These are the activations of a small network on made-up records, seen along a few directions, one row for each record.
After each row come some of the record's fields: LARU, LAZI, NIZ, MOTI.
Not every record has every field; a missing one is left out.
The largest differences between rows may come from other fields.
In the rows, zero is written as 500.
Strong random noise was added to every row along 4 fixed directions; ignore it. To show where, here is one row again and again, with new noise each time:
[496 557 386 402 473 468 559 573 389 408 501 516 459 409 561 529 572 551
 462 470 464 528 496]
[466 347 458 581 436 504 720 471 617 385 576 638 417 501 332 553 501 363
 512 392 572 733 408]
[418 524 639 467 391 466 736 531 154 459 295 589 579 328 419 335 641 592
 550 394 321 328 499]
[553 562 294 463 439 552 609 613 593 382 562 496 385 517 406 658 568 357
 544 425 606 690 475]
[573 753 231 274 526 470 381 679 334 412 504 389 463 396 711 597 600 641
 409 520 457 483 537]
[555 621 326 437 480 520 535 610 469 411 499 483 474 465 459 586 567 489
 476 419 519 615 454]

[540 636 395 441 520 525 311 577 469 527 465 471 525 429 471 538 517 575
 430 527 529 498 464]	(LARU vir; LAZI zov; NIZ tuvek; MOTI vufid)
[501 534 719 306 589 487 648 468 317 486 415 353 497 461 666 357 596 647
 647 703 265 332 635]	(LARU vakuf; LAZI zov; NIZ tuvek; MOTI sisu)
[510 531 578 668 455 481 659 404 396 472 398 698 700 442 259 351 484 505
 336 256 395 623 215]	(LARU zumu; LAZI pufo; MOTI peb)
[470 415 438 449 447 510 355 546 522 525 564 448 397 514 476 590 506 455
 559 588 615 519 584]	(LARU vir; LAZI zov; NIZ laled; MOTI vufid)
[569 535 462 548 507 559 658 466 633 465 631 421 361 634 622 546 498 450
 526 507 580 503 563]	(LARU vakuf; LAZI zov; NIZ laled; MOTI vufid)
[576 372 323 591 507 535 665 423 870 360 789 542 300 653 510 655 394 287
 472 476 715 830 434]	(LARU zumu; LAZI pufo; MOTI sisu)
[443 292 654 380 570 457 539 491 496 431 529 479 462 482 469 459 484 474
 637 668 397 600 548]	(LARU zumu; LAZI pufo; MOTI peb)
[399 493 637 299 346 409 742 562 212 415 431 533 461 308 607 385 682 506
 612 612 336 235 657]	(LARU zumu; LAZI pufo; MOTI peb)
[556 717 369 374 628 471 171 698 358 516 393 315 677 448 480 561 540 648
 405 513 418 501 483]	(LARU zumu; LAZI zov; NIZ laled; MOTI peb)
[426 537 580 477 426 443 651 487 316 531 469 579 492 402 622 374 589 531
 505 488 402 307 546]	(LARU zumu; LAZI pufo; MOTI peb)
[596 705 374 610 563 594 367 569 560 662 432 349 620 656 492 520 533 528
 440 359 563 428 542]	(LARU vakuf; LAZI zov; NIZ laled; MOTI vufid)
[585 596 500 614 743 467 188 425 615 566 493 453 745 582 466 469 287 714
 278 395 450 675 279]	(LARU vir; LAZI pufo; MOTI peb)
[508 406 531 572 418 517 685 444 674 407 587 537 387 585 397 577 521 304
 558 485 542 644 500]	(LARU vakuf; LAZI pufo; MOTI sisu)
[486 420 615 541 426 489 722 355 550 492 559 538 404 543 694 412 538 434
 530 560 437 394 598]	(LARU vakuf; LAZI pufo; MOTI peb)
[654 836 371 495 409 672 569 688 460 528 331 367 500 513 240 606 667 380
 689 368 566 452 475]	(LARU vakuf; LAZI zov; NIZ tuvek; MOTI sisu)
[414 402 674 519 469 513 470 487 285 556 356 500 629 461 342 378 545 579
 583 552 440 403 488]	(LARU vir; LAZI zov; NIZ laled; MOTI vufid)
[543 543 421 516 501 474 490 545 552 423 522 580 605 479 283 530 500 451
 341 390 539 737 309]	(LARU zumu; LAZI zov; NIZ tuvek; MOTI peb)
[539 584 426 489 604 414 246 499 353 473 425 524 717 375 531 442 385 772
 201 463 394 524 352]	(LARU vir; LAZI pufo; MOTI sisu)
[594 609 353 344 657 507 222 584 679 521 599 310 436 607 650 638 454 549
 502 625 562 617 519]	(LARU vir; LAZI zov; NIZ tuvek; MOTI peb)
[527 626 375 521 520 493 525 472 566 501 644 520 484 574 726 544 534 541
 357 459 530 538 509]	(LARU zumu; LAZI zov; NIZ laled; MOTI vufid)
[533 695 539 392 450 546 539 586 223 551 322 402 576 426 528 394 633 585
 622 510 415 246 562]	(LARU zumu; LAZI zov; NIZ tuvek; MOTI foduk)
[444 341 766 749 435 588 891 362 620 513 455 646 461 596 301 368 524 351
 744 422 512 481 470]	(LARU vakuf; LAZI pufo; MOTI sisu)
[565 472 451 468 494 543 635 452 647 398 651 452 332 573 610 613 466 373
 547 597 572 605 522]	(LARU vakuf; LAZI pufo; MOTI peb)
[516 524 359 386 470 511 489 578 550 449 556 427 331 525 611 618 537 432
 540 590 589 502 603]	(LARU vakuf; LAZI zov; NIZ tuvek; MOTI sisu)
[471 428 624 599 557 416 487 391 351 531 409 596 655 444 489 275 454 659
 385 445 344 486 342]	(LARU zumu; LAZI pufo; MOTI peb)
[432 286 891 716 621 421 576 260 396 612 407 660 747 475 392 194 310 695
 410 380 312 538 287]	(LARU vir; LAZI pufo; MOTI peb)
[494 516 630 618 455 478 673 367 414 571 435 583 538 453 638 369 481 591
 440 369 393 324 436]	(LARU vakuf; LAZI pufo; MOTI peb)
[529 463 373 456 521 534 424 597 662 389 571 500 450 538 249 662 487 305
 509 507 613 817 417]	(LARU zumu; LAZI zov; NIZ tuvek; MOTI peb)
[564 642 312 478 425 568 506 584 578 568 555 422 371 535 629 568 569 433
 590 455 644 406 568]	(LARU zumu; LAZI zov; NIZ tuvek; MOTI foduk)
[431 299 527 541 492 459 601 453 579 464 684 627 446 513 561 470 475 477
 459 508 585 620 485]	(LARU zumu; LAZI zov; NIZ laled; MOTI vufid)
[517 432 336 401 578 498 469 542 725 362 680 463 348 509 525 620 465 412
 473 614 566 770 488]	(LARU vakuf; LAZI zov; NIZ tuvek; MOTI sisu)
[492 465 442 502 532 503 394 471 646 617 586 467 422 568 670 545 501 508
 517 572 558 446 602]	(LARU vakuf; LAZI zov; NIZ tuvek; MOTI vufid)
[636 847 392 575 590 574 440 524 405 590 393 385 641 567 559 472 504 653
 419 357 457 431 426]	(LARU vakuf; LAZI zov; NIZ laled; MOTI sisu)
[637 659 482 458 549 589 365 656 440 497 371 350 605 545 275 527 536 454
 634 463 488 589 427]	(LARU zumu; LAZI pufo; MOTI peb)
[554 736 452 325 555 456 337 605 163 524 386 357 580 386 720 450 557 684
 451 570 349 293 581]	(LARU zumu; LAZI pufo; MOTI peb)
[433 547 388 540 341 544 610 592 439 518 435 612 438 467 433 537 554 378
 545 425 604 390 605]	(LARU vir; LAZI zov; NIZ tuvek; MOTI sisu)

Which values does each new row have?
[596 755 393 592 520 595 375 597 402 642 378 359 655 584 447 474 583 584
 527 349 514 373 523]	(LARU zumu; LAZI zov; NIZ laled; MOTI vufid)
[652 730 361 584 598 504 466 512 561 432 533 502 599 549 502 525 433 587
 252 307 474 700 284]	(LARU vakuf; LAZI pufo; MOTI sisu)
[529 476 571 394 593 431 576 348 545 448 625 469 473 506 758 445 472 596
 376 640 392 553 470]	(LARU vakuf; LAZI zov; NIZ tuvek; MOTI peb)
[574 625 557 542 491 557 585 465 436 488 426 483 542 506 530 460 534 495
 485 460 424 420 475]	(LARU vakuf; LAZI pufo; MOTI peb)
[675 781 373 589 566 587 279 603 532 627 370 377 679 583 407 543 410 557
 403 321 528 525 410]	(LARU vir; LAZI pufo; MOTI peb)
[642 610 547 510 641 552 491 439 560 547 499 365 607 607 534 452 427 568
 496 515 424 605 410]	(LARU vakuf; LAZI pufo; MOTI peb)
[481 360 476 578 557 516 491 472 692 435 564 564 514 583 274 495 467 433
 427 410 583 755 350]	(LARU zumu; LAZI zov; NIZ tuvek; MOTI vufid)
[582 503 460 456 528 565 534 523 699 447 612 410 405 610 513 643 436 361
 600 603 588 657 509]	(LARU vir; LAZI pufo; MOTI peb)
[552 717 303 363 545 483 417 620 406 459 547 372 418 499 778 608 584 586
 459 537 504 434 582]	(LARU vakuf; LAZI zov; NIZ laled; MOTI sisu)
[550 579 576 431 603 541 507 556 422 526 456 398 595 548 458 401 537 541
 582 538 426 512 501]	(LARU zumu; LAZI zov; NIZ tuvek; MOTI peb)
[514 437 611 592 554 497 400 430 369 564 481 516 643 497 472 398 429 574
 478 469 474 480 463]	(LARU zumu; LAZI pufo; MOTI peb)
[413 233 623 545 431 504 582 421 700 471 586 592 393 538 309 553 451 318
 607 558 591 634 497]	(LARU vir; LAZI zov; NIZ tuvek; MOTI peb)
[635 701 247 470 545 536 416 611 668 431 587 478 525 550 481 660 470 417
 356 388 551 731 416]	(LARU zumu; LAZI pufo; MOTI peb)
[443 499 644 578 403 544 387 627 353 625 266 520 654 467 209 457 539 443
 624 402 482 342 539]	(LARU vir; LAZI pufo; MOTI peb)
[401 161 552 623 426 436 747 356 825 395 763 721 341 559 423 567 395 269
 492 517 653 787 425]	(LARU vir; LAZI pufo; MOTI peb)
[370 293 525 467 440 369 565 426 432 427 565 631 401 384 653 498 471 541
 471 559 494 401 575]	(LARU zumu; LAZI pufo; MOTI sisu)
[410 387 476 512 465 451 632 446 519 340 594 636 437 396 491 541 534 449
 433 558 494 610 427]	(LARU vakuf; LAZI zov; NIZ laled; MOTI sisu)
[641 758 304 358 398 576 456 813 449 346 427 434 559 432 201 660 638 331
 535 400 560 659 412]	(LARU zumu; LAZI pufo; MOTI peb)
